These are the activations of a small neural network, seen along a few directions. Each row is one input.
Each table varies a few parts of the input and shows all the possible inputs, shuffled.
Descriptions start from the smaller parts, as in this example, which fits no table here: one of 4 places along a line, together with either a single point or one of 9 places around a ring or (one of 3 separate values, together with one of 8 places around a ring).
Shared parts are said once, and a part with two or three values counts as separate values.

Other details of the inputs vary at random and push rows far along three fixed directions, the same in every table; ignore that.

A family of inputs:
x1: [ 44  20  -2 -31  -2 -29 -17   4  -1  16 -17 -63 -44]
x2: [-41  -8   3   0  13  15  45 -26  10 -24  14  20  54]
x3: [ 32  36  40  16  -4   4 -18  16   5  -1 -30 -20 -31]
x4: [-17 -45 -96 -46  -7 -21   9 -21 -23   6  26  21  19]
x5: [-22  -1 -19 -17  27 -20 -36  34 -33  44  -1  31  14]
x6: [-15  35  -7  -1  -4  12 -19   9 -10  21 -25  18 -22]
x7: [-27   7 -11  -2   0   6 -17  22  -8  27 -24  31  -2]
x8: [ 54  -5 -16 -57 -43 -22 -24 -11  -6  -9   8 -70 -47]
x9: [ -1 -12 -29 -46 -31 -23 -30  -2 -28   3  -2 -16 -14]
x10: [ -6  25  -1  56  19  10  22 -33  10  -6  -9  23  21]
x11: [  4 -24 -57 -15 -16   1   6 -36 -13 -22  23   5   7]
x12: [-23  35 -40 -53  23 -62 -55  25 -47  56 -35   5  -1]
x13: [-37  23 -51   8  22   6 -12  -9 -22  14  -7  68  21]
x14: [ 36 -39 -16 -41 -21 -35  -5  17  -7  -3  15 -51 -17]
x15: [ 15  -1  38  35 -15  21   7  20  15 -21  -4  -4 -15]
x16: [-16  65  39  53  16   6  -2  -7  16  24 -35   9 -13]
x17: [ 33  45  50  24   9 -33 -21  14  -3  12 -22 -33  -6]
x18: [-52 -48  -6  31  -8  38  17  14  -3  -3  24  66  17]
x19: [-61  16 -18 -22  25   6  10 -18 -14 -13   6  37  52]
x20: [  2  17  -4 -25  27 -56 -45  18 -51  43  -3  -7  14]
x21: [ 48  58  64  34  30 -11 -30  35  10  17 -35 -33 -22]
x22: [ 19  58  19  54  45  15  -7  -5  19  14 -26  22   1]
x23: [  8 -55  13  14 -52  21  34 -21  24 -28  15 -13 -12]
x24: [ -7 -36  24  11   7  33  71 -25  50 -48  29 -11  26]
x25: [-11 -30 -20 -55  -7  10  21 -13   4 -32  31   9  25]
x26: [-12 -11  22  46 -16  59  33  -2  45  -4  -6  18 -22]
x27: [-19   2  49  74  34  20  18  15  23   9   4  20   4]
x28: [ 62 -51  38  -1 -28   5   6  -5   6 -35  37 -61 -25]
x29: [-46 -44 -28  -1 -38  12   6   2  -9 -11  24  32  15]
x30: [ 55 -32  23 -44  -5  12  35 -11  38 -45  27 -53   3]
Description of these inputs: one of 5 places around a ring, together with either one of 2 separate values or one of 4 places along a line.
Question: The inputs of x3 and x23 match in every part but the place on the ring of 5. If x15 is changed in the same way as x3 into x23, which row does it become?
Answer: x17
Question: Which other rows does x18 become when the place on the ring of 5 takes its other values? List them by row number.
Answer: x5, x20, x27, x28
Question: Which other rows does x7 become when the place on the line of 4 takes its other values? List them by row number.
Answer: x5, x21, x26
Question: List by row number the other rows that have the place on the ring of 5 in common with x12.
Answer: x1, x4, x14, x24, x27

A family of inputs:
x31: [ 32 -13  -5  -9 -20 -18  -3  -6  -5  -9   5 -36 -16]
x32: [  0  35   3 -21  -1 -10 -15  -3  -8   2 -15  -8  -1]
x33: [ 11  27   6 -24  24 -40 -38  28 -29  32 -15 -13   2]
x34: [ 13 -46  -8   5 -26   9   3   4   2  -6  18  -3 -13]
x35: [  7  84  79  48  48  -2 -11  16  19   8 -40 -11  -2]
x36: [ 11  32  -1 -19  32 -20  -5 -18 -10 -10   3 -11  26]
x37: [ 15  31 -30 -22  12 -32 -45  14 -29  32 -18  -4 -18]
x38: [ 15 -28  -9 -16   2  -1  32 -28  10 -34  28 -17  25]
x39: [ 15  17 -11   5   3 -15 -23   6 -11  18 -12  -4 -14]
x40: [  9  39  -1 -33  23 -28 -36  22 -19  24 -22 -12  -4]
x41: [-63  -6 -23 -14   4   1 -10  15 -29  17   4  52  32]
x42: [ 38 -20  -5  -8   4  11  22 -21  16 -31  21 -20   1]
x43: [-14  23 -21  -6   1 -18 -23   0 -25  13 -10  10   3]
x44: [-55  41  29  59  17  32  19  -4  21   4 -25  50  18]
x45: [ 21  50  -6 -34  52 -45 -24  -8 -22  16  -8 -23  23]
x46: [ 21 -44  21  -5 -22   6  19   3  11 -24  21 -29  -5]
x47: [ 31 -15  -7 -10 -15 -15  -2  -5  -1  -3   9 -38 -21]
x48: [ 15  13  60  65 -10  44  35 -22  45 -35  -5  -8 -17]
x49: [ 25 -14  -3 -12 -24  15   8  -6  16 -16   2 -19 -22]
x50: [  6 -49  -3   3 -25   5  11  -1   3  -8  23 -10  -8]
x51: [ 17  57  66  77  26  20  10  -4  34   3 -32  -4 -17]
x52: [ 28 -16  -4 -29  -5 -10 -16  18 -11   4   6 -19 -16]
x53: [  9  46  -6 -23  16 -39 -35   3 -26  24 -27 -17  -8]
x54: [-50 -59 -50 -11 -43  37  32 -12   9 -13  21  45  13]
x55: [-43  11  20  77  14  42   9  11  16  12 -10  65   3]
x56: [-42  -5 -44 -15  26 -11   9 -13 -16   9  11  45  49]
x57: [ 23  -2  13 -36 -10  -6  -3   2   2 -18   6 -35  -8]
x58: [-48  -7 -47  -6  -6   6  -7  -1 -16  22  -6  49  10]
x59: [ 33 -24  20  -5 -29  17  28 -14  30 -29  13 -43 -20]
x60: [-16  13  -8  -5   1 -18 -30  10 -30  16  -5  14   6]
x61: [ 15 -29  16 -18 -15  10  23  -1  21 -23  17 -31  -9]
x62: [ 30 -24   7  -9 -20 -19 -11   4 -10  -6   9 -32 -13]
x63: [-49  31  27  71  20  36  22  -8  25  10 -19  47   8]
x64: [ 37 -25  -2  -6   3   9  26 -24  18 -33  23 -24   9]
x65: [ -9   6  -5 -13  13 -13 -23  23 -20  24  -5  13   6]
x66: [-53 -16 -52   4  -6  -4  -4   3 -21  26   2  51  17]
x67: [ 17   4  31  -2  12  -9  -7  15  -1   6  -1 -26  -6]
x68: [  3 -33  -2 -19 -17   7  19   3  12 -14  14 -11  -2]
x69: [ 29 -23  -6 -18 -14 -25 -18  10 -16   8   8 -25 -14]
x70: [ 17   9  44  65  -5  48  28 -12  44 -21 -10   2 -27]
x71: [-54 -63 -49 -12 -43  31  39 -13   9 -12  24  45  17]
x72: [-49  -5 -34 -19   3  10  -5  14 -12  15  -3  48  13]
Question: The inputs of x53 and x51 match in every part but one. If x38 is changed in the same way as x53 into x51, which row does it become?
Answer: x56
Question: The inputs of x64 and x36 match in every part but one. If x40 is changed in the same way as x64 into x36, which row does it become?
Answer: x57
Question: Describe the family of inputs behind these rows.
Answer: one of 6 places along a line, together with either a single point or one of 6 places around a ring
Question: Start at x32 and move only the place on the line of 6, one step at a time. The first step leads to x44. Which rows follow, in order?
Answer: x59, x71, x54, x49
Question: Which other rows does x65 become when the place on the line of 6 takes its other values? List them by row number.
Answer: x33, x41, x46, x52, x67
